A small network was trained on made-up records. Each row is its average activation on records with the value named, seen along a few directions.
Related values have similar rows: they may be neighbours, one step apart, or belong to one group.
Strong random noise was added to every row along 5 fixed directions; ignore it. To show where, here is one row again and again, with new noise each time:
[  84  -90   -2  -77  -43  -36  203  133   46 -104 -127  -65  -99  431
  514  346  292  186  -52  140 -126]
[  86   41  140 -164  333 -139 -193  312   22  297 -108  -55 -300 -198
  -44  170  112 -201   53  447  325]
[ -14  -57 -200   21  274  -63  156    8 -202 -245 -113   39 -182  137
  240  282  176  113  -66 -281 -348]
[-270 -102   87 -162 -193 -164  -39  -32 -148 -179   41  130  237  108
  -96    0 -142  235   52 -231 -273]
[-144 -152  -70  283 -338  130  236  -93  -74  -24    0  -36   47  186
  214  127  182  229   37  111  -17]
[  66  -43  227 -417 -169  -71  133  115   39 -141  -78  -54   40  546
  337  257   60  262  -49  167 -233]
[-132  -29  111   83 -179  157   46  -91 -169  165   46  -54  -49 -118
 -265  -30  -79   61   80  290  127]


Field M:
m2: [ 474  347  -65 -383  726  282  151  133   -5 -150 -139 -171 -450  -48
  121  208    0 -354 -262  119 -104]
m20: [-108 -137  325 -372   31 -645 -573  525  357  271  -74  115  188 -183
   21   43   97  -88  110  176  327]
m12: [ -12  107   40  228 -148   38   34   12   54  -43   -5  -18    5  -19
    2    5  185  -80  127  261   95]
m8: [ 105   85  167 -169  263   61  -47 -177 -197  172   88  -99 -303 -203
 -515   -2 -184 -139  106  305    7]
m11: [-231   -9  -84  283  -11 -324 -415  -64  167 -106   71  182  180 -352
 -349 -215 -127 -111  182    8  223]
m14: [ 365   33  104  192 -318  146  148  -72  416  -35  -33  -10   44  342
  369   16  269 -107  -68  555  239]
m17: [ 176  213  -54  114  -95  542  253 -447 -255 -310  188 -133 -164  178
 -262 -141 -173  -63  -84  -29 -280]
m10: [ 338  -37  415 -380 -286  137  159 -139  318  247  -96 -323 -114  406
 -163  -81 -118   63   78  945  295]
m15: [  24  -55  211 -244 -189   62  -49  -86   32  436   94 -128   60 -140
 -381 -189 -304  -23   12  208  282]
m19: [-115 -141   -1  125 -387  184   91  131   74  378  -50  -84   97  -22
  221  -72  130  184   35  125  327]
m9: [ -49   -1 -148  177  -15  202    2   64   -3  187   -8   14  106 -199
  230 -120  -19  -81  -70 -215  235]
m16: [ -42  -26 -148  128  -33  121  155  -87  -84   24   65  180  189 -324
  -96 -216 -145 -103  -65 -506  -74]
m6: [ -40  169  312 -608   32 -178 -289  331   66 -204 -140  -70  201  218
  155  123  -18   78 -174   28 -279]
m3: [ 397  135  -19   41   88  190  233  130  212  365   29  -96 -312   80
  297   47  236 -299   58  423  396]
m13: [  78  129 -293  139  554  -49   60  143  -53 -160 -228 -142 -284 -317
   62  259  220 -319  -85 -193 -107]
m18: [  95   22 -388  267  274  -32   93 -194  -21  -60   43  263   43 -322
 -129 -144 -122 -237  156 -557 -120]
m5: [ -47  -16  131   67 -118  -12   13 -152  -76   55  234   53  -96  188
 -157 -180 -141  228   52  -84   52]
m1: [-174  -44  381 -186 -380  -29 -193  149   58  181    8 -166  292   87
  -43  -32  -63  263  -13  262   87]
m4: [ 271  174  141 -221  120  127 -250  406  271  282  -21 -275 -116   -9
  295   58  230 -276 -216  555  436]
m7: [ -47  -57  127 -132  -82 -160 -197 -249  -16  -45  145  164   88  261
 -401 -261 -540  204   34 -141 -103]
Each value of M is a pair of two hidden parts, and every pair occurs once (5 first parts, 4 second parts).
Q: Changing only the second part turns m5 into m7. m8 has the same second part as m5; what does that change turn m8 into?
A: m10
Q: Changing only the second part turns m18 into m3. m14 has the same second part as m18; what does that change turn m14 into?
A: m17
Q: Changing only the second part turns m1 into m20. m19 has the same second part as m1; what does that change turn m19 into?
A: m15
Q: Changing only the second part turns m16 into m9. m2 has the same second part as m16; what does that change turn m2 into?
A: m4
